These are the activations of a small network on made-up records, seen along a few directions, one row for each record.
Here are examples, each followed by its value of one field, VUFAB.
Other fields move the rows too, some of them a lot.
In the rows, 500 means zero.
Strong random noise was added to every row along 8 fixed directions; ignore it. To show where, here is one row again and again, with new noise each time:
[646 642 461 453 599 621 547 536 382 624 587 158 697 787 430 321 568 588
 283 387 503 645 564 329 530 640 566 484 781]
[498 545 204 732 247 403 766 736 500 504 451 189 318 365 503 891 377 623
 543 282 743 754 612 549 676 533 571 574 253]
[809 698 526 408 341 631 705 593 373 402 504 476 312 528 562 678 373 318
 466 503 367 683 469 405 449 549 584 222 458]
[612 610 587 638 282 516 504 470 568 623 474 462 670 471 652 409 459 607
 479 549 228 642 829 499 396 639 610 266 745]
[710 746 583 446 487 605 520 690 421 337 571 244 552 565 455 446 532 496
 370 496 350 686 615 432 392 686 706 399 713]
[397 690 426 692 429 445 368 586 457 495 473 340 541 396 463 561 581 900
 433 591 561 462 599 624 308 598 486 665 806]
[659 537 483 513 443 619 623 659 541 480 634 323 427 571 601 603 406 532
 378 506 408 583 423 363 541 412 484 369 393]
[455 460 368 563 500 689 461 589 705 441 644 192 773 550 610 555 750 825
 363 455 515 688 632 548 739 493 562 829 527]
[583 779 699 532 448 492 330 713 408 221 524 535 316 300 481 558 451 646
 461 791 280 361 432 591  59 560 524 381 751]
[714 599 660 352 603 648 492 602 388 417 627 465 408 626 510 431 427 444
 359 633 307 422 276 360 330 450 433 303 599]

[492 691 501 434 531 604 467 465 468 446 523 535 444 576 506 530 621 531
 419 648 508 440 428 451 435 482 530 519 576]
poza
[437 674 499 602 207 555 411 264 643 383 324 791 665 256 656 656 744 636
 634 645 397 627 866 739 445 683 590 624 694]
bugus
[472 398 601 550 475 175 544 652 411 433 309 535 340 261 328 471 295 304
 749 420 526 431 591 629 326 645 578 388 468]
tomol
[455 459 701 635 363 382 367 497 719 492 490 609 590 323 604 351 416 519
 526 681 203 442 736 562 330 558 578 253 559]
ror
[355 847 365 793 193 392 448 293 443 700 298 753 379 398 581 682 483 775
 500 735 578 399 614 525 223 489 388 419 811]
marub
[592 276 659 443 533 349 616 679 424 404 442 511 306 390 414 526 246 114
 709 353 432 580 463 553 516 518 559 253 233]
farep
[449 496 672 628 466 239 415 652 489 450 453 416 502 300 429 391 380 510
 605 461 407 467 662 667 321 658 651 410 628]
poza
[427 348 569 647 368 366 469 581 666 580 540 593 464 258 649 531 297 571
 620 569 325 421 521 625 422 377 450 354 380]
poza
[297 277 585 541 787 360 387 547 458 610 531 427 510 585 380 251 410 478
 527 489 538 215 327 428 453 426 337 535 469]
mep
[689 770 436 642 358 546 581 740 602 494 683 202 422 611 581 625 391 585
 263 492 417 614 527 224 457 452 633 252 444]
bori
[456 378 557 349 509 577 472 256 453 392 326 755 667 462 455 458 726 316
 670 458 517 593 580 739 620 629 565 713 609]
marub
[531 289 694 418 407 376 481 392 471 509 316 839 553 315 565 387 432 276
 778 542 292 488 676 679 426 611 544 356 518]
tomol
[413 483 489 760 350 200 540 677 499 612 481 401 402 343 468 478 215 602
 546 450 462 446 678 508 349 576 552 350 518]
nevo
[576 431 312 462 546 515 710 409 401 678 517 341 458 660 460 541 428 460
 461 277 715 593 394 403 720 480 390 494 395]
fufet
[422 612 330 624 610 352 538 468 327 711 437 216 582 659 294 362 486 653
 420 308 760 543 579 425 504 640 515 530 724]
fufet
[246 125 607 599 777 334 274 687 568 540 547 318 691 419 397 228 491 729
 534 415 506 307 474 681 522 485 382 753 559]
farep
[343 288 282 655 285 380 511 361 587 601 319 639 603 263 611 726 569 662
 704 352 700 640 714 887 777 514 453 793 351]
ror
[515 523 454 364 704 447 478 520 274 526 515 368 551 633 263 349 479 478
 453 345 642 468 385 504 448 605 511 614 705]
nevo
[552 493 590 353 634 472 528 478 352 423 426 520 596 601 325 363 547 195
 568 375 526 599 556 464 544 681 603 457 549]
bugus
[425 828 395 563 258 511 454 385 460 333 319 735 368 327 483 748 678 556
 588 672 570 563 734 611 361 635 683 585 659]
nevo
[489 568 425 707 373 427 595 602 555 565 478 320 402 472 496 621 404 608
 478 454 576 540 599 443 466 496 531 377 474]
farep
[488 459 595 428 549 490 527 422 445 544 428 643 480 557 452 326 494 263
 545 525 439 465 503 447 449 529 478 401 554]
marub
[509 667 553 745 265 428 353 410 636 694 488 651 549 408 685 460 412 748
 459 708 248 385 671 486 217 518 446 234 742]
bori
[478 243 554 365 620 634 452 194 527 732 464 639 772 641 551 245 608 456
 614 401 455 507 505 544 707 506 376 654 517]
mep
[577 289 628 407 536 530 531 508 581 392 579 551 459 420 575 485 430 351
 570 478 353 502 418 543 568 383 475 396 287]
fufet
[546 229 593 459 638 481 579 482 456 746 638 574 356 668 491 451 219 459
 449 448 565 215  70 295 539 160 111 372 213]
bugus
[490 459 441 717 258 459 577 659 734 508 551 440 447 380 668 662 415 584
 495 493 378 572 642 443 580 424 593 358 232]
bori
[391 591 532 779 236 111 446 494 317 711 283 737 242 181 461 565 156 661
 620 647 471 244 537 667  69 544 352 205 655]
ror
[546 425 391 460 467 386 615 531 374 595 435 470 396 486 481 628 294 501
 556 344 654 502 362 550 504 461 409 483 403]
tomol
[602 532 526 611 301 410 579 602 478 502 492 404 523 353 625 537 332 556
 574 368 347 659 673 611 458 639 607 382 520]
mep

Which value of VUFAB does each new row have?
[548 559 603 518 489 460 529 596 462 406 539 563 385 472 482 574 379 450
 481 560 446 375 397 461 374 446 436 373 452]
bugus
[518 610 351 377 409 584 579 314 353 455 345 633 420 436 485 677 599 429
 601 454 643 624 508 621 585 575 505 580 494]
fufet
[369 304 553 629 533 394 435 522 645 514 500 398 647 377 519 396 513 582
 600 379 443 508 651 626 535 547 550 594 488]
mep
[470 403 251 474 523 516 693 356 415 683 394 435 524 693 416 583 593 370
 471 328 784 654 513 391 852 517 493 617 320]
ror
[349 820 526 581 406 592 220 328 515 336 387 685 613 305 560 569 808 806
 530 783 417 431 691 728 226 631 574 735 896]
mep
[753 723 473 370 432 641 649 380 298 599 524 499 474 743 549 515 438 421
 332 424 486 636 383 375 444 495 482 329 665]
marub
[520 335 578 323 728 608 470 471 482 424 507 474 607 651 417 397 604 312
 528 448 499 551 421 490 658 520 509 572 466]
farep
[548 760 469 388 524 634 448 422 451 475 485 419 618 656 479 461 715 571
 352 577 527 566 624 395 421 586 626 588 742]
tomol
[451 410 634 450 569 560 424 639 592 249 548 570 484 381 508 438 568 430
 508 596 385 474 445 561 469 478 551 577 443]
marub
[506 380 533 537 642 516 481 534 574 621 703 412 423 609 580 423 345 593
 349 569 453 324 232 295 473 217 279 331 364]
fufet
